Each row below holds a small network's activations on one record, seen along a few directions.
Here are examples, each followed by its value of one field, Rad.
The word absent means that the record has no Rad.
The largest differences between rows may come from other fields.
(in the rows, 500 means zero)
Strong random noise was added to every row along 11 fixed directions; ignore it. To show where, here is one row again and again, with new noise each time:
[691 468 266 414 348 624 458 447 587 613 691 555 524 583 832 342 604 413
 519 687 285 316 412 585 319 499 452 308 481 260 533 407]
[475 819 551 492 406 438 489 313 597 270 532 568 431 432 357 464 338 657
 422 682 360 640 526 477 546 368 558 473 733 501 708 625]
[387 811 324 522 497 700 521 634 550 440 379 461 576 565 395 441 573 505
 428 586 542 628 210 631 547 360 567 297 380 310 615 713]
[419 624 826 521 467 214 569 521 441 519 689 507 564 741 530 478 445 601
 587 377 582 310 816 685 465 583 448 635 452 512 640 489]
[208 402 509 372 616 429 461 325 622 450 601 467 214 407 320 442 210 467
 367 657 662 705 672 410 613 530 564 668 734 872 510 681]
[536 484 701 281 332  74 455 186 493 425 824 536 362 657 655 398 271 522
 530 805 434 390 911 494 347 546 435 630 681 707 570 347]
[591 410 399 537 658 713 468 564 342 640 429 877 355 650 588 495 336 428
 743 490 657 486 667 500 550 392 436 483 646 356 491 542]
[647 593 694 518 459 343 466 535 370 511 328 642 497 676 496 531 649 835
 445 504 545 472 401 445 535 271 296 497 513 509 717 443]
[511 542 448 605 481 690 558 651 567 566 548 453 663 488 560 501 640 455
 550 318 470 393 407 643 481 592 536 443 319 319 495 520]
[792 343 323 349 552 640 445 501 564 492 482 606 342 459 567 605 491 433
 460 587 558 507 450 475 524 469 517 708 546 650 399 475]
[512 777 327 621 652 406 566 442 287 265 157 622 508 458 402 725 468 298
 452 462 332 602 393 358 515 448 570 237 665 106 427 710]
[681 788 400 390 591 417 494 553 595 345 344 526 349 597 381 589 583 638
 192 577 485 537 247 591 621 323 536 641 619 516 695 766]
[251 133 459 643 758 699 446 420 519 668 473 720 239 290 381 385 188 379
 692 387 651 655 757 309 727 621 531 601 818 685 385 584]

[705 578 687 588 625 391 537 489 429 387 395 689 426 484 425 758 471 659
 448 251 454 429 637 442 587 453 460 704 714 473 593 567]	c4
[278 570 385 604 603 827 631 737 459 555 450 387 669 443 435 607 588 429
 452 291 612 546 291 607 484 457 593 301 257 287 441 669]	c5
[512 469 345 358 578 332 368 501 651 639 558 542 255 751 563 126 429 383
 519 749 557 432 540 667 653 581 519 652 652 631 586 599]	c8
[722 192 360 493 457 664 358 354 709 715 635 699 281 378 711 250 519 634
 488 604 294 405 457 387 548 483 393 545 797 571 613 394]	c11
[461 328 405 453 723 259 466 526 553 650 436 450 280 577 518 345 537 403
 340 480 506 402 443 522 652 619 512 654 654 615 484 635]	c2
[588 350 668 500 361 596 524 569 386 457 504 418 739 424 518 715 577 481
 694 391 658 520 583 445 389 565 458 561 151 634 283 193]	c4
[654 616 408 444 458 596 610 440 599 333 737 450 565 371 592 703 411 316
 465 434 316 381 625 621 351 624 677 576 505 355 397 545]	c3
[596 725 460 560 484 631 472 506 246 334 186 752 558 554 399 650 429 527
 678 610 570 710 445 366 508 238 450 275 517 296 498 482]	c13
[396 510 466 355 437 429 544 525 423 330 399 215 631 464 412 753 620 359
 347 563 654 646 338 432 373 531 528 439 162 640 294 467]	c11
[397 283 330 524 571 496 381 657 597 804 493 425 490 695 630 126 632 250
 659 504 599 376 453 649 614 752 468 482 366 491 420 464]	c10
[973 641 587 518 575 278 411 541 324 348 135 817 405 646 384 576 458 591
 700 533 541 528 548 467 725 368 482 779 667 550 517 406]	c13
[509 531 793 605 623 350 571 633 387 491 503 588 555 628 397 610 387 482
 725 202 709 393 846 644 619 647 531 803 448 573 463 490]	c13
[558 265 660 458 485 164 459 476 553 487 559 298 548 493 500 507 536 270
 619 393 581 391 736 521 551 901 528 846 348 815 249 282]	c1
[539 644 484 456 474 523 424 645 386 537 400 643 535 836 502 357 455 424
 790 668 753 535 576 663 556 430 455 487 347 459 519 455]	c9
[176 305 288 518 650 481 431 587 459 719 342 390 441 593 502 249 566 259
 509 568 635 575 341 460 589 608 473 285 423 486 383 583]	c6
[553 562 545 511 443 267 461 549 402 488 358 458 597 612 466 285 516 448
 707 652 512 514 466 559 601 527 545 507 392 542 431 339]	c3
[507 320 782 688 538 403 583 610 452 646 490 426 642 442 551 640 766 721
 409  56 454 285 478 451 489 597 353 562 390 481 549 404]	c2
[628 263 676 437 427 494 485 242 324 481 663 758 404 490 712 829 377 573
 537 459 491 424 888 223 231 443 253 469 673 506 477 317]	c8
[726 531 522 491 616 395 492 414 365 333 345 708 385 473 451 740 366 446
 536 462 476 529 656 373 548 460 511 637 720 487 428 513]	c12
[257 364 659 535 585 455 433 681 429 782 373 503 456 784 486 376 709 734
 420 400 815 487 393 496 581 400 217 442 364 615 691 545]	c9
[417 436 607 656 488 652 375 518 439 592 281 722 470 467 330 267 403 701
 793 582 672 735 500 359 732 353 403 464 575 649 580 383]	c6
[517 425 509 395 363 280 418 311 366 370 370 434 528 499 540 592 559 420
 480 726 477 614 480 245 369 497 371 342 438 588 368 303]	c9
[440 428 533 587 538 428 406 307 613 436 400 563 331 270 331 380 378 595
 471 553 380 668 516 283 695 522 516 563 824 687 555 523]	c6
[581 645 257 414 483 715 522 547 511 266 334 402 567 313 317 617 431 305
 534 675 568 766 275 507 549 438 738 509 332 559 274 524]	c7
[502 400 563 608 351 947 431 457 615 695 722 759 483 419 599 300 402 812
 693 515 464 511 588 481 478 315 388 384 632 457 732 388]	c3
[796 639 605 670 417 432 477 643 467 584 307 582 672 607 604 442 880 822
 454 336 294 305 199 535 548 369 325 401 446 241 736 398]	c12
[547 697 522 374 528 467 524 652 232 354 207 520 561 732 380 806 591 533
 441 567 825 657 351 488 444 257 416 452 230 509 466 549]	c11
[521 629 344 622 655 607 494 333 440 350 301 767 329 362 443 719 403 482
 362 433 295 609 480 250 521 380 463 286 913 200 586 752]	c8
[615 620 343 468 653 512 589 640 456 461 404 490 479 549 484 602 527 386
 411 444 497 445 370 633 537 465 631 566 476 366 439 664]	absent
[855 516 421 351 424 427 446 672 550 673 565 537 499 792 716 224 666 588
 559 685 505 271 339 785 535 409 483 652 363 510 599 369]	c7
[269 743 481 651 438 680 553 462 424 472 540 612 607 476 452 345 314 518
 698 582 411 607 549 536 479 370 579 158 568 199 602 569]	c7
[313 727 385 247 377 423 436 301 362 166 466 434 495 601 371 629 201 148
 621 958 718 840 694 422 348 470 579 346 394 596 292 497]	c1
[210 685 664 462 272 414 426 426 601 415 631 338 622 578 365 237 384 529
 665 752 625 667 625 590 521 550 519 444 348 694 581 410]	c10
[900 405 337 350 469 495 356 570 484 610 426 653 421 765 729 452 661 427
 569 645 549 357 431 563 474 468 356 590 449 470 484 361]	c1
[343 503 510 591 655 417 624 647 316 723 571 522 552 764 704 532 601 421
 461 248 488 213 579 636 348 538 409 296 450 103 556 641]	absent
[462 655 344 519 631 416 554 502 795 358 542 252 450 319 363 527 542 313
 212 336 301 456 369 637 629 760 744 675 600 484 484 794]	c4
[481 389 524 434 401 390 544 566 653 586 673 176 631 441 581 363 692 507
 366 484 431 362 335 636 469 645 567 584 261 645 448 391]	c5
[590 622 578 399 431 479 576 411 373 272 451 479 539 400 444 835 497 658
 298 558 473 607 417 359 361 265 483 443 483 524 505 489]	c5
[322 641 556 775 544 600 603 698 295 527 287 523 759 498 373 492 532 442
 761 280 558 554 451 546 553 513 562 282 306 213 428 511]	absent
[378 324 332 260 392 635 414 229 502 613 844 623 314 635 841 487 348 380
 421 814 487 458 724 383 159 422 299 211 654 409 545 488]	c10
[589 500 373 385 357 419 426 323 612 364 561 380 504 380 537 439 472 347
 480 734 333 559 469 437 441 596 579 478 522 574 391 387]	c12
[363 391 485 271 473 371 518 316 590 606 867 419 311 617 748 508 486 564
 139 627 416 328 597 499 244 462 369 422 643 524 659 615]	c2

Which value of Rad does each new row have?
[271 400 699 769 536 538 534 564 569 629 498 432 610 331 380 355 543 624
 601 207 480 487 525 483 655 647 507 513 485 538 543 472]	c2
[297 261 601 578 525 503 443 376 606 686 634 514 390 447 593 441 562 636
 345 353 436 423 583 344 471 576 294 415 681 536 648 532]	c10
[478 144 314 424 638 835 497 580 608 640 574 455 387 330 526 605 482 344
 448 393 674 540 468 465 509 596 551 651 427 693 294 529]	c2
[641 481 352 285 599 556 438 589 395 452 391 598 371 686 466 595 368 298
 609 682 809 608 564 568 535 429 550 673 416 651 338 511]	c4
[580 538 617 300 379 422 449 368 374 315 479 590 432 566 429 643 331 588
 565 787 699 690 643 386 434 313 443 588 478 772 474 367]	c11
[447 510 438 486 639 452 576 451 348 498 480 567 435 583 636 801 567 436
 240 339 432 386 511 396 312 449 373 289 609 206 532 691]	c13
[428 491 456 348 485 654 511 693 402 646 570 455 573 798 644 579 635 485
 451 525 791 435 433 650 325 384 366 386 173 437 518 516]	c12
[266 639 460 572 646 410 561 552 297 452 294 490 544 597 419 608 498 350
 461 425 577 571 460 456 496 484 490 265 468 278 454 675]	c13
[567 247 421 376 548 446 537 473 488 512 464 320 453 358 575 747 701 505
 151 428 452 466 274 333 379 493 451 508 427 617 375 480]	c7
[606 631 657 588 304 549 399 439 594 526 534 655 530 551 508 316 549 832
 597 569 414 500 495 496 546 366 356 460 588 488 789 394]	c8
[745 926 462 446 200 834 447 584 641 324 495 562 672 547 433 444 582 777
 572 752 501 643 242 671 491 200 518 438 312 442 732 446]	c6
[400 647 620 644 517 415 561 484 424 337 354 457 614 391 322 651 494 492
 520 339 482 595 515 424 547 557 546 456 471 440 467 545]	c11
[678 411 469 325 312 496 461 424 306 527 564 553 595 709 839 719 681 472
 460 641 501 375 507 386 129 384 225 237 311 326 458 279]	c10
[174 493 541 703 544 245 534 445 650 451 467 167 626 250 329 301 532 297
 482 339 298 523 466 481 666 885 681 469 502 530 376 545]	c4
